These are the activations of a small neural network, seen along a few directions. Each row is one input.
In each table, some parts of the input vary, and every possible input appears once, in random order.
Descriptions start from the smaller parts, as in this example, which fits no table here: one of 4 places along a line, together with either a single point or one of 9 places around a ring or (one of 3 separate values, together with one of 8 places around a ring).
Shared parts are said once, and a part with two or three values counts as separate values.

Other details of the inputs shift rows strongly along two fixed directions, in all tables alike. That doesn't count.

A family of inputs:
r1: 15; -1; 14; 3; 3; 12; -31; -13; -7; 1; 4; -2
r2: -6; -20; -11; -33; 11; -5; 26; 2; 17; -15; 11; -9
r3: -10; -22; -15; -28; 12; -12; 32; 5; 18; -17; 7; -12
r4: 11; 18; 1; -10; 18; 4; 14; -2; 2; -5; 35; -6
r5: -8; -23; 6; -11; 15; -13; 9; -8; 21; -25; 8; -8
r6: 7; 14; -18; 16; 9; -1; 3; -2; -3; 15; 8; -1
r7: -15; 9; -17; -2; -15; -5; 4; 10; -20; 3; -36; 17
r8: 20; 13; 20; 8; 16; 12; -35; -5; -13; 10; 5; 4
r9: -4; 16; 1; -16; 15; 2; 22; -12; 0; -24; 22; 1
r10: 10; 19; -2; -4; 22; 12; -10; -2; -23; 6; -6; 9
r11: 7; -11; -2; -32; 15; 0; 17; -1; 5; -11; 16; -11
r12: -4; -10; -4; 6; 6; 8; -9; -2; -2; 11; 2; -10
r13: -13; 9; -10; -15; -22; 1; 0; 9; -22; 3; -34; 18
r14: -11; -1; 8; -7; -33; -9; -15; 8; -6; 0; -27; 14
r15: 24; -12; 11; 12; 0; 18; -20; -4; 5; 8; 4; -5
r16: 9; 16; -10; -3; -11; 13; -5; -11; 3; 9; 14; -10
r17: -2; -9; 1; 0; 3; 13; -13; -5; -2; 13; 5; -6
r18: 39; 10; 25; 16; 13; 20; -29; 2; -11; 18; 9; -1
r19: 18; 11; 3; -16; 38; 0; 7; 6; -5; 4; 21; -4
r20: 6; 12; 3; 30; 10; -4; -17; -13; 2; 4; 8; 5
r21: 16; 13; 13; 20; 21; 5; -29; -4; -10; 9; 2; 4
r22: -27; -1; -16; 21; -36; -3; 1; 1; 6; 13; -12; 3
r23: -9; 6; -18; -2; -20; -12; 6; 23; -13; 16; -27; 12
r24: 0; -4; 6; 15; -29; -15; 3; 23; -1; 8; -29; 14
r25: 1; 14; 17; 0; 19; 3; 8; -7; 2; -2; 39; -7
r26: -16; 3; -31; 12; -36; -1; 5; 5; 6; 11; -15; 3
r27: -2; 8; 10; 16; -47; -8; 3; 15; 3; 2; -11; 14
r28: 18; -1; 13; 21; 22; -8; 14; -6; 19; -7; 24; -5
r29: -2; -10; 0; 19; -28; -12; 0; 21; 2; 6; -29; 9
r30: 30; -13; 24; -4; 18; 11; -4; -8; 9; -8; 22; -13
r31: 11; 8; 14; -2; 10; 16; -21; -2; -16; 20; 9; -5
r32: -25; -24; -15; -34; 10; -14; 40; -5; 15; -35; -6; -5
r33: 12; 12; 15; 2; 16; 14; -21; 1; -19; 23; 10; -1
r34: 9; 12; -1; -15; 10; 19; -12; -9; -20; 1; -6; 2
r35: -18; -10; -11; -22; 24; -15; 35; 0; 6; -28; -3; -2
r36: -19; 0; -6; -32; -5; -8; 37; -19; 19; -34; 9; -7
r37: 8; 3; 6; 20; 17; 1; -24; -4; -4; 3; 0; 0
r38: 16; 3; 4; -27; 25; 7; 6; 1; -2; -2; 20; -10
r39: 8; 8; 18; -6; 39; 0; 1; 1; -6; 7; 24; -5
r40: -26; -22; -17; -26; 15; -16; 41; 0; 11; -36; -5; -5
r41: 15; -1; 3; 33; -7; 11; -8; -8; 17; 4; 12; -6
r42: -1; -7; -11; -15; 27; -12; 25; 9; 8; -9; 11; -9
r43: -23; -3; -14; -14; 14; -23; 46; -8; 14; -29; 4; 3
r44: -20; 2; -4; 7; -20; -14; 2; 19; -12; 18; -24; 11
r45: -2; 1; 5; 11; -55; -3; -1; 2; 13; 2; -15; 4
r46: 15; -20; 11; 9; 23; -1; 9; 1; 16; -13; 15; -13
r47: -3; 11; -3; 25; 10; -2; -3; -6; -3; 17; 12; -1
r48: 4; -7; 12; -1; -39; -5; -4; 17; -2; 6; -26; 10
r49: -1; 12; 5; 6; -10; 12; -11; -16; 2; 12; 17; -11
r50: 5; -5; -20; 5; 10; 6; -3; 7; -6; 9; 0; -9
r51: -1; 2; 0; 15; 17; 3; -10; 3; -10; 16; 4; -6
r52: -17; -7; -22; -10; -27; 9; -5; -2; -11; 1; -33; 11
r53: -16; 6; 1; 6; -48; -8; -12; -8; 9; -3; -16; 8
r54: -6; -8; -5; 13; 11; 4; -7; 2; -6; 11; 3; -9
r55: -3; 2; -1; 25; -4; 3; -15; -16; 14; -4; 9; -1
r56: -36; -15; -20; -23; -3; -19; 52; -10; 28; -40; 3; -2
r57: 22; 16; 0; -7; 16; 16; -16; 6; -19; 20; 7; 0
r58: 20; 17; 18; 14; 22; 7; -34; -3; -14; 12; 5; 7
r59: 2; -1; 11; 7; -30; -14; 1; 24; -3; 9; -28; 17
r60: -17; -9; -1; -7; -35; -2; -6; 8; -11; 13; -21; 5
r61: 5; 1; -6; -15; 3; 17; -8; -13; -16; -4; -7; 0
r62: -15; -14; -3; 1; -33; -4; -18; 2; 3; 0; -27; 11
r63: -8; -20; 5; -3; 21; -15; 9; -4; 17; -25; 10; -7
r64: -17; 13; 6; 10; -41; -13; -7; 6; -1; -4; -12; 19
r65: 22; -13; 7; 19; 3; 13; -17; -1; 5; 7; 1; -8
Each input here is: one of 5 places along a line, together with either one of 4 separate values or one of 9 places around a ring.
- Changing only the place on the line of 5 turns r3 into r65. The same change can be made to r57. Which row results? => r18
- Changing only the place on the line of 5 turns r37 into r35. The same change can be made to r20. Which row results? => r43
- Change only the place on the line of 5 in r14. List by row number the other rows that result. => r31, r34, r38, r48
- Change only the choice among 4 separate values in r25. List by row number the other rows that result. => r22, r47, r49
- Change only the place on the line of 5 in r17. List by row number the other rows that result. => r2, r15, r52, r62
- Change only the choice among 4 separate values in r6. List by row number the other rows that result. => r4, r16, r26

A family of inputs:
r66: 18; -5; 9; -10; 29; 4; -5; 10; -12; 7; 0; -2
r67: 19; 18; -13; 20; 15; 26; -27; -9; -24; 22; -1; -1
r68: 21; 19; 2; 7; 19; 20; -21; -8; -19; 13; 5; 1
r69: -3; 4; -18; 15; -28; 13; -20; 1; -15; 13; -27; 6
r70: 0; 8; 0; 9; -16; 0; -8; 8; -5; 11; -4; 2
r71: 18; 18; 7; 15; 15; 17; -23; -6; -16; 15; 11; 1
r72: 0; -7; 8; -3; 32; 3; 2; -13; 8; -10; 26; -13
r73: 6; 8; -15; 25; -22; 18; -23; 0; -9; 27; -7; 1
r74: -24; -4; -4; -26; -12; -22; 32; 12; 3; -12; -10; 7
r75: -25; -12; -3; -33; -15; -17; 24; 7; 5; -15; -13; 5
r76: -14; -17; 0; -2; -38; -20; 4; 32; -5; 8; -41; 16
r77: 11; 1; 19; 1; 25; -3; 9; -7; 13; -8; 30; -10
r78: -4; -8; 1; -9; 28; -13; 20; -5; 18; -21; 22; -8
r79: 4; -6; 11; 0; -6; 0; -5; -4; 10; -4; 4; -3
r80: -12; 0; 0; -21; 3; -14; 23; 5; 0; -11; -3; 5
r81: 10; 14; 6; 29; -19; 7; -27; 1; -12; 22; -10; 9
r82: 0; 3; 6; 7; -12; -7; 2; 5; 6; 4; 2; -2
r83: 1; 2; -1; -1; -15; 8; -15; 1; -8; 6; -10; 4
r84: -22; -6; -3; -20; -18; -23; 30; 15; 9; -13; -6; 3
r85: 13; 3; 6; -18; 33; 6; 11; -10; 2; -14; 20; -7
r86: 5; 10; -18; 20; -19; 20; -22; 0; -14; 28; -9; 1
r87: 10; -22; 22; -13; 28; -16; 19; 10; 17; -15; 14; -8
r88: -8; 1; -5; 24; -27; 5; -25; 0; -10; 20; -20; 5
r89: -27; -5; -13; 14; -44; -18; 7; 13; 6; 4; -34; 15
r90: 18; 2; 13; 9; 9; 6; -7; -8; 7; -3; 14; -4
r91: 11; 2; 4; -8; 51; 16; -6; -19; -6; -2; 29; -16
r92: 14; 6; 5; -1; 14; 10; -5; -6; -2; -4; 11; -2
r93: 3; 3; -3; -9; 41; 5; 12; -10; 3; -9; 19; -8
r94: -5; -2; 3; -8; -8; 2; -6; 0; -3; 1; -3; 2
r95: -1; 8; -3; -12; 4; -2; 8; 5; -6; 3; 2; -2
r96: -12; -4; -3; 1; -41; -3; -9; 9; -3; 5; -25; 10
r97: -30; -1; -20; 4; -40; -13; 8; 15; -3; 4; -37; 16
r98: 4; 1; 12; 7; -2; -6; 2; -2; 8; -5; 3; 3
r99: -17; -8; -3; 3; -54; -14; 2; 12; 6; 0; -34; 13
r100: 10; 8; 12; 7; 14; 3; -5; -5; -1; 1; 15; -1
r101: 0; -1; 0; -18; 2; 4; 0; -3; -4; -3; -2; -1
r102: -13; -4; 7; -9; -6; -16; 21; 7; 10; -11; 5; 2
r103: 11; 11; -4; 13; -19; 19; -31; 0; -17; 18; -16; 7
r104: 0; -11; 4; -2; 23; -10; 24; -8; 21; -21; 22; -10
r105: -9; -5; 7; -9; -5; -15; 20; 4; 12; -17; 1; 5
r106: 9; -3; 2; 3; 31; 3; 10; -10; 10; -13; 26; -11
r107: -16; 6; -6; 3; -34; -8; -1; 15; -11; 11; -23; 13
r108: -13; -7; -17; -19; -2; -5; 26; 1; 8; -5; 2; -4
r109: -9; 0; -5; 6; -39; -6; -3; 10; -3; 3; -26; 14
r110: -10; -8; 8; -24; 13; -18; 34; 1; 16; -28; 12; 0
r111: -11; -18; -1; -12; 2; -16; 36; -2; 30; -19; 18; -11
r112: 11; -2; 16; 5; 8; 7; -14; -10; 6; 2; 15; -7
r113: 5; 4; -1; 13; 20; 7; -5; -8; 3; 0; 13; -4
r114: -5; 4; -13; -6; 12; -4; 4; -1; -5; -1; -2; 0
r115: -2; -9; 4; -4; 25; -16; 20; -7; 22; -20; 22; -9
r116: 17; 6; 1; 2; 50; 9; -4; -15; 2; -6; 33; -13
r117: 12; 12; -4; 22; 12; 27; -40; -11; -22; 25; 3; -4
r118: -20; -20; -6; -8; -21; -19; 27; 2; 20; -22; -12; -1
r119: -14; -23; 5; -23; -7; -25; 26; 26; 6; -12; -19; 7
r120: 24; 9; 8; 15; 8; 22; -29; -10; -7; 10; 9; -4
r121: 22; 10; -6; 27; 5; 29; -35; -13; -14; 16; 2; -6
r122: -13; -12; 8; -16; -8; -12; 13; 1; 13; -14; 2; 0
r123: -3; 6; -22; 8; -24; 14; -17; 0; -20; 15; -30; 6
r124: 25; 17; -2; 9; 8; 29; -35; -10; -23; 20; -2; 0
r125: 8; 4; -6; 7; 20; 9; -1; -7; -3; -1; 12; -5
- Changing only one part turns r90 into r92. The same change can be made to r81. Which row results? => r71
- Changing only one part turns r83 into r79. The same change can be made to r110. Which row results? => r98
- Describe the family of inputs behind these rows. => one of 4 places along a line, together with either a single point or one of 6 places along a line or one of 8 places along a line
- Change only the place on the line of 6 in r121. List by row number the other rows that result. => r72, r73, r78, r106, r113
- Change only the place on the line of 8 in r101. List by row number the other rows that result. => r68, r74, r75, r80, r85, r95, r124
